A small network was shown many inputs. Here are its activations along a few directions, one row for each input.
In each table, some parts of the input vary, and every possible input appears once, in random order.
Descriptions start from the smaller parts, as in this example, which fits no table here: values(2) and (point or line(9) or (line(4) and ring(8))).
Shared parts are said once, and a part with two or three values counts as separate values.

Other details of the inputs shift rows strongly along two fixed directions, in all tables alike. That doesn't count.

Table:
row 1: [-352, 248, -36, 80, -136, -116, -372, 281, -253, 541, 344]
row 2: [-245, 90, 201, 181, 35, -96, 11, 671, -72, 692, 67]
row 3: [-244, 190, -92, 73, -224, -168, -152, 460, -129, 524, 393]
row 4: [354, -571, 273, -568, -52, 643, -272, -286, 597, -31, 348]
row 5: [-201, 85, -317, 483, 309, -23, 563, 40, -44, -243, -664]
row 6: [-10, 63, 111, 127, -249, -379, -245, 484, -262, 467, 94]
row 7: [5, 56, 285, 212, -185, -180, 187, 517, -287, 758, -35]
row 8: [-29, 414, -708, 257, 520, -20, 261, -291, -136, -302, -253]
row 9: [112, 52, -125, 266, -339, -159, -186, 460, -232, 536, 301]
row 10: [-363, 247, 24, 134, -241, -211, -244, 322, -157, 493, 413]
row 11: [206, 92, -40, 228, -368, -212, -7, 402, -339, 538, 381]
row 12: [-153, 259, -375, 321, 218, -202, 280, 36, -92, -600, -423]
row 13: [-265, 166, 22, 195, -363, -248, -245, 242, -229, 556, 282]
row 14: [-24, -168, 265, -176, 113, 350, -312, -453, 45, 20, 340]
row 15: [-101, 149, 84, -50, 183, -227, -332, 436, -417, 524, 248]
row 16: [-151, 87, 158, -51, 100, -346, -401, 627, -279, 409, 123]
row 17: [170, 121, -26, 222, -349, -188, -30, 428, -320, 522, 382]
row 18: [343, -571, 332, -514, -156, 550, -143, -248, 693, -82, 415]
row 19: [-11, 86, 62, 152, -279, -332, -233, 444, -247, 494, 141]
row 20: [-302, 355, 15, -6, -74, -46, -364, 237, -394, 549, 356]
row 21: [-354, 339, -529, 272, 403, 20, 225, -381, -319, -397, -224]
row 22: [7, 3, -87, -195, 460, 134, 94, -237, 5, -607, -346]
row 23: [180, -522, 481, -507, -441, 434, -210, -575, 551, 7, 167]
row 24: [-138, 112, -135, 84, 294, 332, 5, -588, -25, -574, -60]
row 25: [-183, 297, -102, -66, -57, -3, -273, 376, -366, 579, 336]
row 26: [288, 99, -287, 51, -8, 52, 405, -485, 243, -387, -226]
row 27: [-38, 26, -116, 70, -120, 92, 376, -580, 58, -494, -205]
row 28: [-289, 166, -375, 367, 536, 109, 435, 80, -68, -256, -602]
row 29: [280, -429, 510, -767, 70, 541, -310, -346, 440, -66, 199]
row 30: [292, -563, 697, -681, -128, 274, -256, -138, 598, -216, 16]
row 31: [125, -246, 374, -328, -84, 67, -163, 48, 301, -140, -16]
row 32: [-357, 303, -471, 506, 311, 6, 86, -322, -197, -545, -158]
row 33: [-126, 159, -459, 389, 188, -231, 324, -88, -115, -502, -410]
row 34: [-155, 282, -424, 346, 188, -156, 292, -4, -78, -572, -377]
row 35: [-184, 74, -186, 67, -39, 189, 195, -451, 218, -558, -207]
row 36: [-167, 160, 62, 83, -88, -301, -229, 540, -139, 431, 322]
row 37: [208, -495, 336, -745, 9, 631, -204, -489, 426, 90, 298]
row 38: [-35, -108, -333, 46, -26, 156, 313, -391, 207, -448, -254]
row 39: [61, 240, -149, 176, -252, -290, -216, 340, -47, 666, 262]
row 40: [48, 133, 210, 83, -258, -407, -88, 452, -349, 453, 175]
row 41: [-9, 40, 161, 103, -220, -426, -258, 526, -278, 441, 49]
row 42: [437, -610, 766, -676, -208, 177, -74, -268, 437, -153, 17]
row 43: [-100, 126, 133, -75, 212, -274, -345, 478, -432, 498, 202]
row 44: [418, -332, 338, -574, -256, 463, -203, -384, 809, 34, 223]
row 45: [-212, 239, -512, 271, 411, -100, 192, -45, -139, -509, -342]
row 46: [222, -583, 619, -678, -38, 284, -215, -180, 648, -175, 165]
row 47: [-67, 33, 159, 95, -151, -432, -254, 543, -242, 440, 99]
row 48: [341, -156, 36, -198, -256, 141, -100, -253, 424, 161, 67]
row 49: [441, -652, 330, -452, -279, 512, -144, -326, 620, -18, 285]
row 50: [13, -116, -57, -189, 564, 44, 112, -259, -35, -572, -363]
row 51: [-238, 272, -325, 281, 599, 181, 444, 33, -207, -253, -592]
row 52: [-299, 347, -384, 582, 89, -50, 188, -282, -137, -611, -195]
row 53: [-155, 150, 113, 383, -387, -229, -349, 179, -309, 478, 337]
row 54: [-121, 87, -307, 311, 274, -370, 284, 36, -158, -580, -545]
row 55: [50, -28, -41, 256, -93, 82, 298, -654, -4, -558, -102]
row 56: [-124, 134, -407, 362, 215, -277, 309, -45, -130, -525, -453]
row 57: [21, 138, -153, 88, 92, -8, -274, 412, -387, 593, 454]
row 58: [160, -108, 21, -30, 92, -92, 366, -279, 45, -610, -387]
row 59: [-200, 5, -126, 224, 127, 167, 124, -502, 212, -627, -2]
row 60: [-9, -217, 40, -369, -61, 352, -168, -151, 282, 80, 189]
row 61: [-221, 214, -403, 299, 337, -239, 309, 34, -56, -588, -321]
row 62: [47, 156, 161, 108, -288, -361, -76, 412, -335, 481, 222]
row 63: [225, -609, 671, -705, -10, 238, -230, -139, 635, -199, 121]
row 64: [135, -48, -335, 130, 54, 272, 257, -216, 251, -580, -138]
row 65: [-82, 400, -728, 305, 375, -48, 213, -175, 29, -353, -280]
row 66: [6, 156, -8, 104, -444, -252, 23, 306, -344, 590, 292]
row 67: [-213, 143, 111, 375, -318, -235, -346, 196, -274, 478, 387]
row 68: [214, -387, 396, -307, -128, -48, -153, -7, 213, -86, -138]
row 69: [-113, 214, 108, 165, -461, -295, -68, 167, -372, 559, 311]
row 70: [135, 210, -395, -114, 360, 278, 134, -443, 202, -385, -185]
row 71: [74, 103, -386, 26, 193, 112, 253, -357, 439, -439, -126]
row 72: [-155, 137, 52, 4, 47, -253, -369, 540, -250, 452, 208]
row 73: [-153, 112, 105, -24, 73, -299, -385, 583, -264, 430, 165]
row 74: [304, -297, 377, -291, -213, -9, 55, -147, 134, -33, 30]
row 75: [-176, 233, -64, 95, -343, -130, -180, 460, -164, 508, 290]
row 76: [-160, 322, -413, 159, 504, -73, 189, -52, -293, -534, -380]
row 77: [119, -230, 215, -406, 219, 244, -198, -182, 103, 44, 147]
row 78: [286, -502, 662, -845, 157, 404, -350, -225, 398, -146, 63]
row 79: [-97, 219, 213, 339, -396, -257, -193, 146, -396, 465, 418]
row 80: [-38, 310, -650, 297, 415, 147, 249, -79, -261, -469, -175]
row 81: [83, 127, 147, 114, -307, -385, -53, 386, -354, 497, 221]
row 82: [-65, -85, -10, 114, 238, 306, 452, -104, 305, -364, -556]
row 83: [-233, 177, -343, 312, 673, 137, 473, -28, -232, -189, -563]
row 84: [86, 58, 295, 40, -220, -526, -92, 510, -400, 418, 84]
row 85: [29, 159, -270, 306, 147, -370, 471, -78, -287, -547, -469]
row 86: [-146, 197, -615, 389, -15, -92, 399, -186, -141, -413, -392]
row 87: [356, -511, 464, -611, -433, 449, 38, -469, 491, 23, 228]
row 88: [357, -612, 756, -505, -173, 524, 205, -263, 551, 185, -102]
row 89: [22, -202, -38, 161, 165, 236, 475, -200, 231, -284, -633]
row 90: [600, -409, 394, -564, -357, 342, -1, -538, 629, 116, 225]
Each input here is: line(9) and (point or line(4) or line(5)).
Question: Changing only the line(9) part turns row 21 into row 10. The same change can be made to row 14. Which row results?
Answer: row 59
Question: Changing only the line(9) part turns row 2 into row 7. The same change can be made to row 63. Which row results?
Answer: row 84
Question: Start at row 34 and move only the line(4) part, one step at a time. The first step leads to row 12. Which rows follow, in order?
Answer: row 31, row 30
Question: Which other rows does row 36 become when the line(9) part takes its other values? List them by row number.
Answer: row 19, row 29, row 33, row 34, row 45, row 62, row 77, row 81
Question: Which other rows does row 87 become when the line(5) part takes its other values? List them by row number.
Answer: row 17, row 26, row 27, row 79
Question: Start at row 44 and move only the line(5) part, one step at a time. The first step leads to row 64. Which rows follow, in order?
Answer: row 75, row 35, row 52

Table:
row 91: [-158, 54, -92, 142, -51, 85, -38, -180, 14, -196, 133]
row 92: [-60, 125, -152, -86, 180, 113, -36, -188, -86, -67, 31]
row 93: [211, -172, 417, -237, -327, -133, -358, 366, 6, 520, 342]
row 94: [-178, 281, -240, 426, 67, -448, 269, 378, -482, 64, -240]
row 95: [-261, 421, -499, 535, -98, -242, 177, 218, -356, 132, -47]
row 96: [143, -271, 494, -313, -315, 74, -270, 424, 158, 627, 297]
row 97: [-42, -189, 616, -373, -76, 89, -451, 296, 65, 623, 297]
row 98: [209, -206, 478, -330, -335, -117, -468, 231, 84, 505, 443]
row 99: [-49, -81, -124, -132, 227, 298, 73, -510, 285, -496, -153]
row 100: [174, -241, -70, -210, 21, 277, 254, -381, 455, -469, -245]
row 101: [101, -229, 699, -309, -291, -93, -386, 227, 1, 550, 292]
row 102: [-193, 459, -498, 522, 76, -197, 211, 214, -319, 260, -103]
row 103: [-273, 357, -306, 290, 389, -285, 76, 387, -561, 81, -202]
row 104: [118, -5, -73, 23, -55, -125, 49, -49, 16, -171, -84]
row 105: [-137, -80, 81, 0, 135, -65, 16, 58, 7, -189, -176]
row 106: [236, -330, 124, -184, 82, 181, 211, -352, 294, -582, -301]
row 107: [69, -184, 439, -361, -269, -35, -505, 298, 167, 508, 451]
row 108: [-127, 438, -402, 455, -44, -446, 95, 234, -412, 17, -85]
row 109: [-150, 311, -242, 448, 122, -484, 83, 396, -477, -67, -170]
row 110: [81, -76, 406, -187, -391, -117, -433, 124, -26, 544, 466]
row 111: [50, -259, 558, -344, -203, -6, -459, 400, 116, 490, 369]
row 112: [16, 28, -79, 181, -170, 40, 61, -229, -55, -154, 87]
row 113: [-224, 510, -478, 552, -61, -462, 238, 212, -512, 78, -79]
row 114: [-189, 303, -337, 482, 229, -243, 273, 425, -364, 238, -294]
row 115: [-261, 371, -356, 398, 156, -424, 17, 433, -359, -68, -112]
row 116: [-24, -178, -57, -116, 168, 462, 50, -583, 322, -518, -4]
row 117: [-300, 464, -414, 416, 74, -401, -4, 283, -343, -25, -39]
row 118: [92, -342, 96, -193, 93, 292, 320, -323, 376, -444, -383]
row 119: [136, -233, 653, -329, -351, -43, -220, 253, 24, 637, 278]
row 120: [-168, 403, -463, 569, 250, -290, 283, 515, -412, 188, -269]
row 121: [161, -311, 618, -306, -317, -65, -339, 307, 20, 575, 266]
row 122: [-45, -237, 37, -171, 381, 252, 134, -299, 240, -518, -344]
row 123: [-345, 557, -537, 469, 250, -361, -2, 331, -438, 38, -72]
row 124: [106, -173, 472, -172, -450, 48, -456, 51, 12, 522, 615]
row 125: [60, -6, -51, 97, 32, -142, 228, 105, -100, -156, -172]
row 126: [80, -155, -115, -263, 225, 439, 64, -609, 222, -466, -52]
row 127: [140, -226, -4, -106, -38, 225, 91, -642, 277, -570, -76]
row 128: [92, -159, 595, -215, -319, -117, -293, 291, -60, 589, 222]
row 129: [-220, 481, -520, 600, -85, -414, 222, 198, -532, 72, -27]
row 130: [130, -154, 328, -136, -347, 303, -286, 124, 153, 784, 546]
row 131: [172, -215, -36, -368, 367, 337, 92, -369, 259, -529, -189]
row 132: [-39, -208, 660, -340, -226, -12, -423, 295, 84, 553, 299]
row 133: [154, -221, -21, -72, -106, 330, 280, -626, 281, -504, -23]
row 134: [131, -210, 485, -470, -5, 126, -449, 366, -22, 590, 385]
row 135: [49, 126, -185, 97, -81, -141, 178, -75, -50, -118, -49]
row 136: [-137, 46, -121, 88, -42, 30, -61, -169, 32, -175, 67]
row 137: [232, -287, 75, -210, 104, 123, 119, -402, 314, -632, -212]
row 138: [118, -111, 338, -133, -469, -31, -386, 126, -30, 583, 479]
row 139: [245, -232, -112, -174, 171, 370, 272, -400, 470, -347, -249]
row 140: [163, -207, -147, -70, 65, 480, 261, -569, 417, -308, -144]
row 141: [91, -65, 283, -227, -402, 15, -290, 289, 133, 658, 389]
row 142: [204, -131, 319, -277, -278, 169, -303, 225, 224, 786, 416]
row 143: [140, -351, 198, -193, 140, 130, 168, -415, 252, -584, -319]
row 144: [193, -194, 17, -192, 23, 146, 98, -551, 330, -589, -140]
row 145: [17, -72, -164, -123, 241, 433, 118, -573, 128, -495, -16]
row 146: [-343, 512, -331, 384, 387, -341, 122, 375, -645, 98, -245]
row 147: [-264, 389, -400, 365, 306, -323, -11, 434, -378, 2, -114]
row 148: [-5, -174, -2, -185, 52, 258, 70, -558, 379, -560, -120]
row 149: [-398, 525, -557, 556, 190, -282, -8, 241, -491, 58, -8]
row 150: [-306, 524, -535, 572, -49, -351, 223, 279, -411, 132, -130]
row 151: [130, -158, 341, -245, -321, -8, -269, 439, 117, 615, 316]
row 152: [128, -126, -66, -61, -41, 153, 200, -563, 236, -525, -197]
row 153: [89, 33, -126, 79, 1, -164, 199, 74, -66, -161, -122]
row 154: [120, -4, -93, -5, -60, -112, 152, -41, 25, -130, -59]
row 155: [162, -179, -80, -367, 331, 329, 75, -439, 275, -505, -157]
row 156: [96, -181, 32, -67, 240, 333, 384, -358, 313, -309, -432]
row 157: [119, -18, -147, 50, 137, 101, 172, 76, 126, 21, -146]
row 158: [-274, 425, -443, 365, 270, -331, -28, 364, -362, 25, -82]
row 159: [-77, -36, -11, -32, 281, 50, -33, 104, 15, -162, -122]
row 160: [-4, 127, -173, -125, 216, 83, -45, -113, -53, -94, 19]
row 161: [30, -134, -154, 34, -69, 381, 297, -515, 308, -458, -104]
row 162: [66, -264, 151, -189, 65, 301, 336, -385, 372, -424, -397]
Question: Changing only one part turns row 101 into row 97. The same change can be made to row 110. Which row results?
Answer: row 99
Question: Changing only one part turns row 102 into row 92. The same change can be made to row 120. Which row results?
Answer: row 134
Question: Describe the family of inputs behind these rows.
Answer: line(8) and line(9)
Question: Which other rows does row 95 become when the line(8) part takes its other values? List them by row number.
Answer: row 126, row 127, row 129, row 136, row 138, row 140, row 149
Question: Start at row 161 and move only the line(9) part, one step at a time. The first step leads to row 95. Which rows follow, in order?
Answer: row 150, row 141, row 100, row 151, row 96, row 118, row 162
Question: Which other rows does row 144 become when the line(8) part takes its other values? List them by row number.
Answer: row 108, row 117, row 123, row 135, row 141, row 142, row 160
